A small network was shown many inputs. Here are its activations along a few directions, one row for each input.
Each table varies a few parts of the input and shows all the possible inputs, shuffled.
A made-up example of a description, with smaller parts first: ring(8) and (point or (values(2) and line(4)) or line(9)).
Shared parts are said once, and a part with two or three values counts as separate values.
In the rows, 128 means zero.

Other details of the inputs shift rows strongly along three fixed directions, in all tables alike. That doesn't count.

A family of inputs:
row 1: [125 127 126  94 139 138 133 149  73 114 164 143 127 138]
row 2: [103 133 234  91 128  99  88 151  95 123 139 133  93  82]
row 3: [135 141 117  72 168 153 172 130  99 134 171 129 148 121]
row 4: [138 131  53 182 124 136 154 110 196 127 100 118 182 136]
row 5: [125 131 166 125 116 115 107 135 130 136 110 128 122 116]
row 6: [121 132 202 132 119 106 115 129 157 145  98 127 116  89]
row 7: [127 137 125  78 153 145 151 148  81 124 158 138 134 128]
row 8: [112 142 188 107 152 108 114 136 144 133 134 123 127  73]
row 9: [147 144  79 135 166 175 165 106 161 116 126 141 142 141]
row 10: [135 113 104 116 107 123 108 139  71 132 143 133 104 159]
row 11: [109 129 172 169  87  97  98 124 180 128  87 122 120 103]
row 12: [116 132 167 145 131 119 111 123 186 134  86 107 109 121]
row 13: [118 134 166 103 121 113 118 137 109 124 139 129 114 113]
row 14: [128 141 108 121 154 138 171 110 147 133 150 124 155 118]
row 15: [126 113 163 152  98 117  98 138 133 127  93 139 113 127]
row 16: [132 105 111 132  94 121 104 138  91 120 127 126 114 156]
row 17: [126 138 113 128 154 139 164 112 152 134 138 127 163 113]
row 18: [111 142 168 144 130 105 116 120 186 134 105 117 138  79]
row 19: [131 105  97 146 104 119 106 132  94 118 138 132 119 163]
row 20: [132 120 122 105 147 139 115 143  97 122 138 115 103 162]
row 21: [136 113 103 137  98 120 112 134 101 129 128 123 114 155]
row 22: [139 136 108 129 138 145 166 110 156 142 122 128 155 129]
row 23: [129 146 168 145 149 137 121 109 177 121  97 133 104  94]
row 24: [122 138 185 142 120 118 130 121 172 145  97 129 124  92]
row 25: [108 131 196 117 132 109  98 147 127 126 122 141 124  96]
row 26: [118 116 156 135 117 111  87 139 115 125 131 130 117 119]
row 27: [126 153 125  82 194 153 182 132 133 133 165 137 172  93]
row 28: [113 114 160 145 104 103  86 134 109 127 124 130 107 125]
row 29: [149 113  82 156 122 151 107 115 117 108 120 139  95 170]
row 30: [123 130 127  75 146 138 141 150  68 114 167 143 125 136]
row 31: [125 142 110 138 146 130 166 107 157 134 131 124 156 116]
row 32: [129 138 101 137 148 133 158 114 159 137 139 123 157 112]
row 33: [130 136 126  82 148 135 138 136  70 138 163 132 116 133]
row 34: [131 107  91 139 110 115  99 137  84 124 154 130 109 154]
row 35: [142 113 113 130 105 123 115 129  89 129 134 133 104 154]
row 36: [113 130 168 167  95 111 106 124 181 126  94 124 137 106]
row 37: [128 135 125  78 178 153 140 148  98 122 148 124 118 149]
row 38: [114 131 162 174  84 105 105 118 194 127  79 121 137 115]
row 39: [139  90  55 192  70 108  77 130 122 115 108 119 121 179]
row 40: [138 143 128  94 169 152 176 132 127 140 145 139 156 117]
row 41: [131 126  68 172 122 140 160 109 176 126 109 129 171 146]
row 42: [126 140 143  97 168 140 148 129 140 129 134 107 118 126]
row 43: [148 145  90 141 162 163 163  91 168 119 125 129 128 128]
row 44: [135 143 103 125 143 141 180 109 163 138 129 114 160 113]
row 45: [138 135 110 127 146 153 175 108 153 140 126 131 156 123]
row 46: [107 138 222  82 130 100  98 147  95 122 140 130  97  85]
row 47: [133 133 124  78 143 134 141 140  72 129 169 127 117 132]
row 48: [139 132  71 157 121 146 168 113 180 134 102 124 172 142]
row 49: [142 105  70 154  93 133 111 137 104 128 117 135 128 183]
row 50: [132 108 101 127  93 122 101 139  70 122 141 125 103 162]
row 51: [142 110 110 136  98 120 105 132  87 129 132 129 103 161]
row 52: [133  95  77 187  70 107  84 127 110 121 119 123 109 176]
Description of these inputs: line(4) and (values(2) or line(11)).
The inputs of row 46 and row 13 match in every part but the line(4) part. If row 43 is changed in the same way as row 46 into row 13, which row does it become? -> row 23
The inputs of row 33 and row 49 match in every part but the line(4) part. If row 34 is changed in the same way as row 33 into row 49, which row does it become? -> row 27
Change only the values(2) part in row 20. List by row number the other rows that result. -> row 29
Change only the line(4) part in row 36. List by row number the other rows that result. -> row 1, row 2, row 11
Change only the line(11) part in row 26. List by row number the other rows that result. -> row 3, row 5, row 16, row 17, row 19, row 22, row 36, row 38, row 39, row 45

A family of inputs:
row 53: [126 125 115 173  95 115 129 108 169 127 110 129 149 120]
row 54: [142 116  85 130 124 149 121 118  90 112 146 139 107 168]
row 55: [130 139 168  89 158 128 132 129  95 128 156 124  75 123]
row 56: [139 162 135 118 171 165 205 105 203 148 100 135 170  97]
row 57: [127 142 122 126 168 151 158 114 168 122 127 124 149 123]
row 58: [134 125  59 147 108 136 166 115 138 127 131 120 165 148]
row 59: [108 115 158 139 107 100  91 141 124 123 127 129 125 120]
row 60: [129 148 147  54 180 158 165 137  83 118 166 135 119 116]
row 61: [110 134 180 104 138 113 133 149 134 144 122 131 149  99]
row 62: [112 129 166 164  90 103 127 120 182 135  89 130 149  93]
row 63: [132 137 127 159 120 142 155 103 195 128  85 129 145 118]
row 64: [130 136 116  94 153 149 143 139 103 117 144 123 125 145]
row 65: [130 123 104  94 145 125 116 141  58 117 182 139 116 129]
row 66: [110 134 203 104 112 101 107 154 126 142 108 136 121  88]
row 67: [132 138 138 132 151 135 119 117 148 117 121 130 111 107]
row 68: [152 119  77 147 138 143 120 105 124 127 135 116 108 158]
row 69: [125 117  86 119 127 131 148 135  98 124 156 127 155 152]
row 70: [111 117 149 146  88  97 101 144 141 126 106 117 132 122]
row 71: [123 122 152 102 141 133 115 148  95 115 137 132 108 144]
row 72: [131 116 109 141  95 111 113 120 108 134 142 113 123 145]
row 73: [133 125 127 168 128 130 100 115 154 118 105 134 113 127]
row 74: [110 130 164 114 151 109 108 140 118 126 149 132 131  92]
row 75: [137 168 180  76 188 154 193 116 171 160 123 122 147  84]
row 76: [133 117  63 134 111 132 137 122  97 120 158 126 142 157]
row 77: [118 156 140 126 147 136 185 115 181 138 125 129 185  86]
row 78: [108 114 153 154  87  93  80 142 138 126 112 121 119 122]
row 79: [112 114 169 171  74  76  85 127 145 135 103 115  88 119]
row 80: [133 137 154 107 137 140 134 140 133 133 106 136 117 122]
row 81: [139 124 136 115 147 135 104 127  92 114 147 144  93 125]
row 82: [124 127 102 181  98 120 134 109 174 129 110 126 162 124]
row 83: [143 127 118  87 150 148 125 127  62 121 172 124  93 158]
row 84: [116 128 171 215  78 110 106 110 246 129  28 121 135 106]
row 85: [131 134 114 109 153 130 142 122 100 125 169 140 140 109]
row 86: [121 172 196  45 209 156 182 144 147 145 136 130 145  77]
row 87: [137 133  84 129 180 154 150 113 142 121 145 127 142 136]
row 88: [151 133  34 161 145 171 177  94 161 120 130 127 163 165]
row 89: [121 111 143 136 111 102  75 145  78 118 150 143 105 123]
row 90: [127 134 166 100 155 138 133 146 131 134 116 137 127 126]
row 91: [148 129  39 133 163 161 147 114 125 118 149 120 135 163]
row 92: [122 133 184  92 120 108 127 142 110 155 130 124 123 104]
row 93: [114  98 163 128  70  86  59 173  82 133 108 129  97 146]
row 94: [119 103 165 121  77  97  66 173  52 131 128 147  96 148]
row 95: [138 106  62 180  70 116 134 109 144 138 110 106 146 167]
row 96: [137 131 152  81 142 140 131 134  79 127 151 124  96 138]
row 97: [129  91  78 169  82  99  64 143  86 116 137 121 107 167]
row 98: [127 121 130 123 125 110 105 127 102 135 152 121 115 117]
row 99: [142 142  64 107 174 168 176 114 126 118 161 118 149 154]
row 100: [147 123  41 183 107 151 144  94 173 116 100 119 140 168]
row 101: [106 140 228 125 109 100 116 140 169 148  87 140 134  66]
row 102: [146 107  87 147 104 143 114 140  97 127 112 141 114 184]
The inputs of row 85 and row 81 match in every part but one. If row 101 is changed in the same way as row 85 into row 81, which row does it become? -> row 56
Describe the family of inputs behind these rows. -> values(2) and (point or (line(4) and (point or ring(5))))
Change only the values(2) part in row 83. List by row number the other rows that result. -> row 72
Change only the line(4) part in row 61. List by row number the other rows that result. -> row 59, row 69, row 74
Start at row 69 and move only the ring(5) part, one step at a time. The first step leads to row 77. Which rows follow, in order? -> row 62, row 58, row 70
